A small network was shown many inputs. Here are its activations along a few directions, one row for each input.
Each table varies a few parts of the input and shows all the possible inputs, shuffled.
Descriptions start from the smaller parts, as in this example, which fits no table here: one of 6 places along a line, together with either a single point or one of 11 places around a ring or (one of 2 separate values, together with one of 8 places around a ring).
Shared parts are said once, and a part with two or three values counts as separate values.
(in the rows, 128 means zero)

Other details of the inputs vary at random and push rows far along three fixed directions, the same in every table; ignore that.

Rows:
r1: [ 83  75 112 137 142 117 127 138 143 119 116  98 154]
r2: [ 96 183 177 170 128 170 105 138 103 106  78  79 114]
r3: [142 163 159 132 128 144 124 120 119 117  78 104 110]
r4: [175 145 141  91 138 114 140 129 135 107 114 115 131]
r5: [217 106 122  60 142  85 140 133 140  89 163 132 128]
r6: [170 147 153  88 126 134 110 125 118 112 160 144 111]
r7: [169 120 122  85 107 119 124 120 137 141 172 194 107]
r8: [ 81  83 101 164 129 120 156 134 135 138 124 116 162]
r9: [140 124  98 102 118 123 120 136 133 117 161 128 140]
r10: [171 170 151  93 130 121 135 133 137  99 112 109 131]
r11: [ 92 121 130 186 165  95 164 149 136 100  71  65 157]
r12: [ 96 139 115 131  80 177  89 104 114 176 151 206  76]
r13: [159 133 145 121 128 115 138 134 137 110 133 145 132]
r14: [ 93 130 102 141 101 183  83 102 106 169 153 169  94]
r15: [ 86 105 124 175 156 107 163 149 138 121  98  89 171]
r16: [124 153 150 152 118 152 116 127 124 127 121 152 120]
r17: [133 108 122  80 109 146  82 111 134 141 169 189  99]
r18: [128 158 155 141 114 155 112 127 124 131 122 159 111]
r19: [ 53 118 118 142 100 197  62 106 117 176 145 181  98]
r20: [138 168 141 121 111 153 110 116 119 130  99 128 100]
r21: [ 78 144  96 149 103 165 106 108 117 169 123 138 115]
r22: [132 177 153 118 106 180 101 113 115 139 110 147  99]
r23: [ 76  99  99 144 111 147 125 122 126 175 150 170 129]
r24: [162 191 174 117 142 132 124 152 135  63 102  77 139]
r25: [ 97  67  34 135 163  88 140 123 142 155 184 121 161]
r26: [119 128 146 135 113 136 143 137 133 117 112 124 134]
r27: [168 142 156 111 157 118 135 140 130  84 117  97 138]
r28: [128 157 152 137 136 163 107 125 117 117 119 120 117]
r29: [164 110 123  83 113 130 132 115 125 137 136 148 118]
r30: [189 125 140  77 131 101 138 121 131 133 147 135 122]
r31: [ 87 102  74 160 145 121 124 127 128 143 133 103 142]
r32: [102  78  88 163 148 101 155 132 139 140 144 131 170]
r33: [127 131 107 106  94 152  81 102 104 169 187 183  79]
r34: [234 135 169  65 162  59 160 155 140  45 128  76 139]
r35: [239 108 129  59 122  72 151 125 152  90 175 169 122]
r36: [196 106 100  69 133  88 133 137 141 101 169 133 134]
r37: [130 194 201 148 142 161 112 143 110  87  85  78 120]
r38: [ 81 129 143 161 132 140 143 145 130 133  97 112 143]
r39: [ 93  64  91 146 150  83 181 145 147 131 120  93 168]
r40: [127 199 210 153 132 155 128 154 128  90  56  95 117]
r41: [124 140 130 113 112 155  91 113 107 155 177 163  98]
r42: [ 85  59  73 147 162  85 128 127 147 139 128 103 145]
r43: [133 166 166 140 119 150 117 132 126 120 108 144 113]
r44: [127 160 156 130 110 157 111 129 125 137 121 162 102]
r45: [142 155 161 124 129 140 123 123 118 137 108 115 118]
r46: [139 139 122 105  94 141  99 103 112 176 155 166  87]
r47: [101  56  80 135 147  75 170 132 133 163 143  83 175]
r48: [ 79  94  92 138 111 140 119 109 113 203 165 147 137]
r49: [224  88 107  41 116  67 153 123 155 118 189 184 109]
r50: [177 125 137 100 129 100 141 131 142 112 148 157 127]
r51: [105 104 121 184 181  79 172 154 143 105  90  69 178]
r52: [120 148 135 145 107 150 110 118 120 132 124 162 103]
r53: [163 162 151 107 136 135 118 139 130  89 126 111 129]
r54: [139 156 150 140 113 153 110 122 124 127 132 167 113]
r55: [ 97  88 110 168 142 108 165 141 138 118 113  98 172]
r56: [ 98 100 123 154 131 119 159 140 136 122 111 106 156]
r57: [ 83 124 110 138 105 188 100  95 105 191 136 173 106]
r58: [223  88 104  36 131  58 138 124 136 113 215 155 118]
r59: [ 90  81 100 165 137 111 163 137 138 130 123 108 169]
r60: [185 113 118  66 122 120 128 105 128 145 159 172 110]
r61: [ 96  83  80 136 133 111 131 110 122 197 166 137 138]
r62: [125 170 161 140 105 156 110 127 121 122 102 147  94]
r63: [173 140 172 105 139 101 158 143 131  93  90  70 145]
r64: [185 170 193 127 144 107 150 151 141  61  90 100 142]
r65: [ 87  90 105 153 165  98 147 140 122 132 145  79 167]
r66: [100  77  54 140 169  78 164 124 145 152 140  96 169]
r67: [117 186 134 131  95 181  80 118 116 130 134 144  94]
r68: [ 81 138 122 178 108 164 110 117 114 145 117 152 117]
r69: [ 92 171 146 159 125 183  97 130 115 123 109 111 123]
r70: [132 197 208 157 132 154 127 151 128  87  61  98 121]
r71: [ 86 110 104 171 134 122 136 128 127 140 115 127 133]
r72: [ 95 154 141 168 104 168 107 118 114 134 111 153 107]
r73: [176 104 103  74 128  95 147 127 138 123 140 129 135]
r74: [ 83 133 135 177 147 118 149 145 132 117  73  84 137]
r75: [ 98 144 132 148 134 130 151 147 131 109  76  60 166]
r76: [ 95  79  67 137 128 114 129 105 118 191 152 142 125]
Description of these inputs: one of 4 places along a line, together with either a single point or one of 8 places along a line or (one of 2 separate values, together with one of 5 places along a line).
- Changing only the place on the line of 4 turns r29 into r57. The same change can be made to r9. Which row results? => r25
- Changing only the place on the line of 4 turns r10 into r66. The same change can be made to r27. Which row results? => r28
- Which other rows does r47 become when the place on the line of 5 takes its other values? List them by row number. => r29, r63, r73, r75
- Which other rows does r6 become when the choice among 2 separate values takes its other values? List them by row number. => r30
- Which other rows does r71 become when the place on the line of 4 takes its other values? List them by row number. => r8, r18, r50
- Which other rows does r9 become when the place on the line of 5 takes its other values? List them by row number. => r5, r34, r36, r58

Rows:
r77: [123  91 105 142 155  86 161 138 141 123 126 106 158]
r78: [115  87  90 139 143  99 149 127 138 142 139 131 145]
r79: [118  87  98 140 149  92 155 133 140 132 132 118 151]
r80: [115 114 115 129 112 140 122 120 126 150 148 162 121]
r81: [114 119 104 117 118 145 108 117 120 150 158 146 122]
r82: [167 160 149  90 114 139 109 117 119 130 130 135  99]
r83: [125 107 113 137 167  90 156 146 138 101 112  63 166]
r84: [114 133 141 141 119 143 127 130 125 130 121 135 128]
r85: [115 136 137 142 120 142 127 128 126 131 118 136 126]
r86: [168 178 181 112 110 146 118 131 128  99 107 141 104]
r87: [116 115 112 130 112 139 122 119 126 152 148 164 121]
r88: [218 159 179  86 140  88 147 143 145  68 111 116 119]
r89: [113 137 129 128 122 149 114 128 121 127 126 117 128]
r90: [111 154 158 153 122 150 127 135 125 116  90 116 125]
r91: [123 138 149 149 141 120 145 141 134 105  91  98 140]
r92: [118 120 103 115 118 140 113 109 116 166 148 142 115]
r93: [114 139 131 131 129 147 111 126 119 131 128 116 125]
r94: [120 103 107 134 161  96 146 139 135 115 124  80 158]
r95: [112 134 137 141 115 148 123 127 123 137 127 144 125]
r96: [114 142 129 135 127 145 112 126 119 130 129 117 124]
r97: [115 135 139 142 120 143 127 130 125 131 121 135 128]
r98: [112 156 157 154 122 150 127 135 125 117  91 116 126]
r99: [224 104 109  54 127  71 139 118 149 118 182 182 106]
r100: [114 141 130 134 127 145 112 126 119 130 127 117 123]
r101: [117 105  87 112 121 137 106 110 120 163 175 159 119]
r102: [114 134 139 141 119 142 127 129 126 130 119 135 127]
- What is each input in this table made of? => one of 2 separate values, together with either a single point or one of 4 places along a line or one of 8 places along a line
- Changing only the choice among 2 separate values turns r94 into r81. The same change can be made to r79. Which row results? => r85

Rows:
r103: [ 90 172 165 170 100 181 102 134 121 116 100 142 111]
r104: [ 89 136 114 156 116 159 116 117 117 157 120 148 119]
r105: [126 156 148 125 127 143 114 135 122 112 118 102 127]
r106: [142  91  82  91 124 107 122 118 130 145 183 153 122]
r107: [193 172 178  86 127 119 124 143 130  71 115 103 111]
r108: [137  89  97 110 145  99 134 124 130 136 160 128 135]
r109: [ 98 167 156 156 105 178 121 125 113 139  94 127 123]
r110: [139 126 122 124 154 109 139 136 132 105 119  85 147]
r111: [160 162 158 120 154 117 133 142 132  82  97  72 141]
r112: [142 109 119 117 155  97 137 132 132 119 137 101 142]
r113: [187 117 124  80 128  98 135 117 137 141 160 174 104]
r114: [ 95 143 126 129 100 175  93 120 111 149 143 144 111]
r115: [143  98  82  95 137 102 120 119 134 148 180 141 131]
r116: [ 99 129 112 131  97 165 108 100 113 179 113 148 102]
r117: [141  81  94 116 133  94 138 120 145 140 164 175 124]
r118: [ 91 166 174 159  88 188 111 136 116 124 103 140 125]
r119: [164 139 158 122 143 100 155 137 134 109 108 109 134]
r120: [145 103 121 119 146  86 150 121 133 140 102 101 127]
r121: [ 83 122 137 153  98 172 115 123 119 155 131 169 124]
r122: [118 164 138 140  98 165  98 117 115 145 134 166  94]
r123: [194 146 144  79 127  99 138 128 141 114 136 147 107]
r124: [142 121 115 114 152  99 134 136 135 115 137  95 144]
r125: [146 168 161  93  80 188  75 109 106 141 156 186  75]
r126: [165 147 151 110 142 116 136 140 130  82 109  89 130]
r127: [169 150 142 132 150  99 144 138 135  94 107 105 128]
r128: [158 131 163 121 142 105 149 143 146  94 105 123 132]
r129: [127 150 151 138  96 166  97 118 123 131 140 186  94]
r130: [139  98  96 114 130  96 151 124 137 149 153 141 135]
r131: [ 67 104  90 172 111 160 112 118 125 159 143 169 128]
r132: [143 120 116 127 149  86 152 135 140 119 121 114 135]
r133: [ 36  62  76 207 172  88 174 148 146 133  97  73 190]
r134: [127 147 151 129 137 138 117 132 121 117 116 103 129]
r135: [100 135 124 132 119 163  96 116 114 157 145 141 119]
r136: [ 61  92 102 177 130 141 145 135 129 145 114 120 165]
r137: [ 88 138 112 140 117 171  97 115 113 155 137 133 126]
r138: [126 150 148 125 116 135 125 120 123 139  84 106 110]
r139: [151  81  90 107 127  91 149 112 132 163 177 167 130]
r140: [100 123 123 160 153 118 155 138 132 129  89  89 153]
r141: [125 140 157 148 124 137 144 143 131 100  98 110 149]
r142: [ 94 110 114 165 174 102 158 148 132 102  91  42 176]
r143: [ 70  83  87 195 169  94 158 135 129 147 115  91 163]
r144: [ 71 110  91 147 115 166 107 115 113 163 146 137 130]
r145: [121 138 153 146 134 134 143 144 139 102  89 112 142]
r146: [144  86  88  98 138 101 126 117 130 147 177 148 127]
r147: [138  95  88 108 140 105 134 123 131 130 157 125 136]
r148: [124 145 149 146 126 138 130 136 136 103  99 130 129]
r149: [124 156 154 135 137 135 125 143 125  99 102  81 137]
r150: [120 144 163 145 122 135 140 148 134 101  96 111 143]
r151: [100 133 126 149 117 151 114 116 117 160 129 158 110]
r152: [193 150 141  74 128 111 115 128 133 104 153 131 111]
r153: [123 146 163 140 139 135 129 142 120  99  96  85 133]
r154: [156 167 168 109 130 142 108 130 122 108 120 116 115]
r155: [151  88  81 106 125  98 149 113 132 157 172 160 134]
r156: [176 110  91  73 130 106 117 112 133 136 183 157 117]
r157: [ 90 138 126 148  93 167 119 117 113 166 135 153 120]
r158: [216 167 200  82 108 123 129 137 135  79 127 157 107]
r159: [137  87  93 104 122 103 138 124 147 144 165 174 127]
- Changing only one part turns r120 into r138. The same change can be made to r146. Which row results? => r149
- Changing only one part turns r130 into r119. The same change can be made to r118. Which row results? => r158
- What is each input in this table made of? => one of 3 separate values, together with either a single point or one of 8 places along a line or (one of 2 separate values, together with one of 5 places along a line)
- Which other rows does r112 become when the place on the line of 8 takes its other values? List them by row number. => r108, r125, r134, r135, r146, r153, r154
- Which other rows does r129 become when the choice among 3 separate values takes its other values? List them by row number. => r103, r131
